Each row below holds a small network's activations on one record, seen along a few directions.
After each row come some of the record's fields: U, G, J, D, F.
A field that a record lacks is left out.
Other fields move the rows too, some of them a lot.
Random noise pushes rows far along 5 fixed directions. That doesn't count. These rows show it; they differ only by the noise:
-311 -32 79 174 -160 22 -197 225 149 -222 -103 -60 -126 -71 189 -248
 -180 210 70 12 9 382
-63 -69 -154 65 -197 172 140 20 -52 187 -46 -87 -366 18 73 -83 -18 104
 -184 -6 160 -13
100 -26 476 133 35 247 146 -233 -164 -154 -375 -13 -488 130 234 109 63
 286 -107 -129 192 93
370 98 437 110 325 125 169 -362 -244 -63 -339 75 -162 113 74 314 162 72
 78 -169 42 -256
97 123 38 127 181 -62 -20 -7 -27 -54 -123 19 169 -45 -2 81 -23 -62 219
 -53 -111 -151
-129 -115 -181 -279 -252 108 15 -104 -82 34 298 -55 -185 121 -197 28 250
 -182 -52 -59 42 36
-447 -29 127 235 -240 14 -233 344 222 -360 -183 -107 -138 -98 283 -337
 -291 284 87 36 14 543

243 104 -243 408 -14 106 648 276 -231 592 -394 -181 -239 -43 441 100
 -357 354 -351 207 248 -443
U is u2, G is g3, J is j1, D is d2
-345 66 202 263 -187 19 -179 336 11 -380 -192 -175 34 -44 291 -152 -212
 205 232 -28 -80 374
U is u2, G is g2, J is j1, D is d1, F is f2
302 -111 328 -227 229 146 -156 -545 -292 27 239 174 -167 221 -233 280
 545 -45 68 -207 19 -100
U is u3, G is g1, J is j1, D is d1, F is f2
10 -23 211 -206 -125 104 188 -144 -65 -212 -85 -71 -150 133 -30 152 117
 -73 -118 -63 74 46
U is u5, G is g2, J is j2, D is d1, F is f2
-115 -28 185 -127 73 -161 -229 110 178 -240 182 81 273 -12 39 -69 -28 48
 80 117 -125 316
U is u2, G is g1, J is j2, D is d2
-321 -209 -310 -11 -508 162 237 349 197 272 60 -156 -444 -56 184 -359
 -254 274 -581 229 271 290
U is u5, G is g3, J is j2, D is d1, F is f2
-29 -90 196 269 83 96 -329 27 -50 168 96 84 -193 -62 211 -160 40 418 -13
 -44 38 232
U is u4, G is g1, J is j1, D is d1, F is f2
65 165 24 242 175 -110 -65 208 131 28 -148 5 360 -175 82 -63 -189 3 128
 22 -194 -93
U is u5, G is g2, J is j2, D is d1, F is f2
170 -240 104 109 178 102 -263 -123 129 526 173 299 -390 -93 88 -266 28
 479 -417 80 169 185
U is u5, G is g3, J is j2, D is d1, F is f2
-117 20 -481 -213 -392 82 301 115 -231 148 249 -269 12 101 -180 141 129
 -352 -8 -16 5 -267
U is u2, G is g2, J is j1, D is d1, F is f2
168 183 258 65 134 8 299 -10 -250 -155 -245 -103 167 95 118 319 18 -46
 169 -23 -64 -240
U is u2, G is g3, J is j1, D is d1, F is f2
519 124 -142 -8 301 -22 461 -218 -41 381 -208 89 105 -25 -96 286 10 -195
 -211 30 33 -635
U is u4, G is g2, J is j2, D is d2
-347 -88 -270 -505 -350 -83 -279 56 -66 -198 704 -91 323 137 -413 60 397
 -474 264 -68 -237 183
U is u2, G is g2, J is j1, D is d1, F is f2
-218 313 -28 158 -274 -28 458 343 -207 -539 -473 -459 270 54 201 259
 -255 -238 368 -55 -93 -165
U is u2, G is g2, J is j1, D is d1, F is f2
-18 10 339 -360 17 -104 29 -122 -32 -452 62 20 202 186 -149 229 173 -186
 128 0 -106 149
U is u1, G is g3, J is j2, D is d1, F is f2
203 30 385 192 438 -112 -209 29 254 74 -149 229 251 -202 195 -158 -188
 287 -66 103 -98 130
U is u5, G is g3, J is j2, D is d2
309 -12 132 145 154 169 295 -176 -15 327 -230 84 -309 -17 118 7 -14 236
 -388 48 199 -192
U is u5, G is g1, J is j2, D is d1, F is f2
131 83 309 167 221 17 -91 -132 6 -140 -200 98 46 -51 50 19 20 65 135 -88
 -76 3
U is u3, G is g3, J is j1, D is d1, F is f2
115 28 -477 39 37 -95 106 114 22 406 128 -13 159 -98 -126 -55 -95 -87
 -72 126 -9 -331
U is u2, G is g1, J is j2, D is d1, F is f2
41 12 -42 272 -29 128 103 81 -149 230 -113 -91 -195 -36 204 -13 -70 242
 -71 -13 104 -116
U is u4, G is g1, J is j1, D is d1, F is f2
341 102 531 175 235 134 463 -240 -23 -167 -658 24 -273 41 249 166 -131
 252 -261 4 209 -131
U is u5, G is g1, J is j2, D is d1, F is f2
204 296 110 191 244 -159 189 -22 81 -148 -438 18 404 -90 29 223 -165
 -259 227 -50 -197 -370
U is u5, G is g2, J is j2, D is d2
172 -167 254 -160 230 -7 -319 -226 -33 150 328 251 -66 80 -32 45 247 195
 -94 -4 2 167
U is u5, G is g2, J is j2, D is d2
0 -131 -155 -16 -186 170 128 -69 97 224 -33 -12 -405 -16 -18 -173 -21
 125 -389 26 214 33
U is u4, G is g2, J is j2, D is d1, F is f2
111 96 -176 150 45 -9 261 109 -78 136 -178 -85 14 -43 80 84 -150 5 2 61
 38 -275
U is u4, G is g3, J is j1, D is d1, F is f2
-202 -29 -275 -17 13 -162 -367 -21 -25 -259 76 36 -11 10 -193 -67 -61
 -153 422 -97 -18 69
U is u4, G is g3, J is j1, D is d1, F is f2
168 -48 364 -194 261 -50 -188 -175 44 -3 249 218 188 34 -100 93 249 26
 -29 11 -124 118
U is u5, G is g3, J is j2, D is d1, F is f2
-163 211 59 -94 -135 -142 280 166 178 -627 -334 -200 372 -24 -38 95 -199
 -318 159 10 -132 27
U is u4, G is g2, J is j2, D is d1, F is f2
-223 -86 -281 15 -314 140 -42 151 98 200 205 -77 -147 -81 -39 -279 11
 -19 -166 25 11 130
U is u3, G is g3, J is j1, D is d1, F is f2
-338 -7 -43 380 -123 -67 -235 434 368 -83 -222 -41 -17 -233 293 -494
 -461 364 -63 149 7 418
U is u2, G is g1, J is j2, D is d1, F is f2
-188 42 -67 212 -7 -139 -196 315 402 -112 -126 26 204 -241 84 -348 -332
 117 -14 121 -100 249
U is u4, G is g2, J is j2, D is d1, F is f2
-185 -59 -165 -154 -115 -74 -193 66 -11 -110 297 -20 93 26 -141 -25 97
 -107 179 8 -73 133
U is u4, G is g3, J is j1, D is d1, F is f2
217 119 -54 20 62 142 151 -152 -134 196 29 -49 148 -28 -140 163 241 -291
 34 -180 -131 -379
U is u3, G is g2, J is j1, D is d1, F is f2
-43 74 -104 -368 -143 -130 330 46 -51 -263 54 -132 257 148 -191 251 37
 -363 54 93 -56 -125
U is u1, G is g3, J is j2, D is d1, F is f2
107 106 -217 148 150 -118 53 157 82 214 -33 11 266 -133 -2 -51 -164 -24
 24 117 -81 -226
U is u2, G is g1, J is j2, D is d1, F is f2
-148 -180 273 -169 -77 61 -262 -106 58 -151 204 101 -204 80 -15 -102 158
 171 -101 -41 41 417
U is u5, G is g3, J is j2, D is d1, F is f2
59 3 424 45 56 92 13 -96 10 -190 -230 14 -148 37 147 45 7 176 -84 -62 49
 162
U is u5, G is g2, J is j2, D is d1, F is f2
41 53 -556 61 38 -101 -29 203 21 454 297 -3 245 -150 -131 -73 -38 -156
 70 100 -107 -292
U is u4, G is g3, J is j1, D is d1, F is f2
-191 -50 253 -274 -129 -34 -55 -68 72 -488 36 -33 28 117 -76 34 88 -82
 62 -9 -16 312
U is u2, G is g1, J is j2, D is d1, F is f2
196 103 -265 279 235 -131 -16 192 -103 453 61 55 260 -140 59 6 -126 101
 88 99 -100 -324
U is u2, G is g3, J is j1, D is d1, F is f2
-256 -100 33 -27 -425 222 137 81 -234 -106 -17 -231 -425 165 162 23 56
 155 -125 -50 183 213
U is u2, G is g2, J is j1, D is d1, F is f2
173 -28 -4 193 173 18 -145 -7 16 338 20 119 -54 -100 59 -106 -35 222
 -117 13 8 -64
U is u5, G is g2, J is j2, D is d1, F is f2
-66 -179 -37 -350 -139 44 -108 -106 96 136 426 99 -56 63 -230 -74 262
 -94 -229 23 -15 163
U is u5, G is g3, J is j2, D is d1, F is f2
201 5 -430 323 188 -48 -98 13 192 507 -103 155 -125 -247 -33 -279 -250
 132 -173 34 92 -245
U is u4, G is g2, J is j2, D is d1, F is f2

Which values does each new row have?
24 -91 -342 -158 -54 -78 -18 -21 -29 240 267 41 -21 22 -177 -28 53 -54
 -106 93 59 -104
U is u2, G is g1, J is j2, D is d1, F is f2
-3 -159 143 -54 -39 68 -64 -73 -1 67 34 80 -329 81 63 -94 17 282 -226 59
 171 241
U is u1, G is g3, J is j2, D is d1, F is f2
286 -90 -73 42 48 143 466 -6 6 512 -186 1 -313 -63 210 -46 -197 291 -616
 206 305 -210
U is u5, G is g3, J is j2, D is d2
-174 28 117 121 -96 64 -112 112 91 -147 -37 -37 12 -68 85 -157 -34 51 61
 -24 -73 214
U is u3, G is g3, J is j1, D is d1, F is f2
-131 42 -48 465 95 -66 -318 266 64 -35 -164 -21 37 -173 243 -253 -289
 332 241 20 -19 172
U is u3, G is g1, J is j1, D is d1, F is f2
-45 -66 152 -119 -108 74 41 -18 -15 -66 37 -26 -130 77 28 36 71 61 -150
 3 58 137
U is u5, G is g2, J is j2, D is d1, F is f2
3 -192 -101 -20 56 33 -435 -66 291 367 377 253 -108 -152 -148 -376 117
 157 -262 34 -18 246
U is u4, G is g2, J is j2, D is d1, F is f2
-186 60 -28 -128 -122 -113 -21 133 290 -359 -19 -52 273 -84 -127 -113
 -99 -222 50 33 -126 175
U is u4, G is g2, J is j2, D is d1, F is f2
-25 19 286 -194 -98 58 217 -98 -225 -355 -88 -114 -67 201 31 261 123 -61
 80 -44 40 47
U is u2, G is g3, J is j1, D is d1, F is f2
-112 69 8 79 -123 20 121 60 143 -271 -303 -113 -59 -49 46 -88 -180 -29
 -24 -29 36 73
U is u4, G is g2, J is j2, D is d1, F is f2
-50 -41 199 92 -144 252 11 -58 -70 -12 -60 -78 -255 12 114 -53 120 106
 -130 -131 47 113
U is u3, G is g2, J is j1, D is d1, F is f2
-63 -101 544 28 -85 219 -128 -230 -271 -300 -136 -14 -470 220 189 119
 208 292 36 -191 144 322
U is u2, G is g2, J is j1, D is d1, F is f2
428 230 -4 205 399 -96 220 -34 -221 265 -146 40 354 -51 5 287 -10 -87
 182 -5 -141 -562
U is u2, G is g3, J is j1, D is d1, F is f2
341 -27 190 76 399 -74 -117 -211 -60 174 -65 244 -34 15 -13 67 14 217
 -19 22 40 -107
U is u1, G is g3, J is j2, D is d1, F is f2
-25 -114 -124 -181 185 -312 -368 -12 148 -1 213 272 135 20 -179 -40 -79
 -39 168 94 -29 119
U is u1, G is g3, J is j2, D is d2
-109 114 -241 281 -55 -37 75 342 87 80 -151 -130 113 -166 167 -144 -289
 56 78 86 -43 -52
U is u4, G is g3, J is j1, D is d1, F is f2
41 114 3 -74 115 -69 -83 -91 -173 -233 100 -43 308 67 -166 220 184 -272
 409 -119 -173 -163
U is u3, G is g1, J is j1, D is d1, F is f2
205 146 298 63 167 18 278 -8 -29 -104 -353 -82 171 -30 164 162 -119 20
 -35 15 -10 -164
U is u5, G is g2, J is j2, D is d2
35 6 36 -122 112 -134 -82 -58 68 -146 61 95 144 -2 -115 34 -2 -84 69 -4
 -50 33
U is u5, G is g3, J is j2, D is d1, F is f2
32 192 95 2 135 -183 23 104 33 -321 -139 -60 477 -36 -54 154 -83 -207
 296 -22 -216 -111
U is u5, G is g2, J is j2, D is d1, F is f2
335 101 165 284 289 113 61 -207 -69 244 -249 114 -67 -74 43 33 47 84 -32
 -103 -23 -291
U is u3, G is g3, J is j1, D is d1, F is f2
434 -10 213 160 289 63 338 -113 -29 424 -327 160 -235 19 220 111 -132
 322 -378 155 190 -253
U is u1, G is g3, J is j2, D is d2
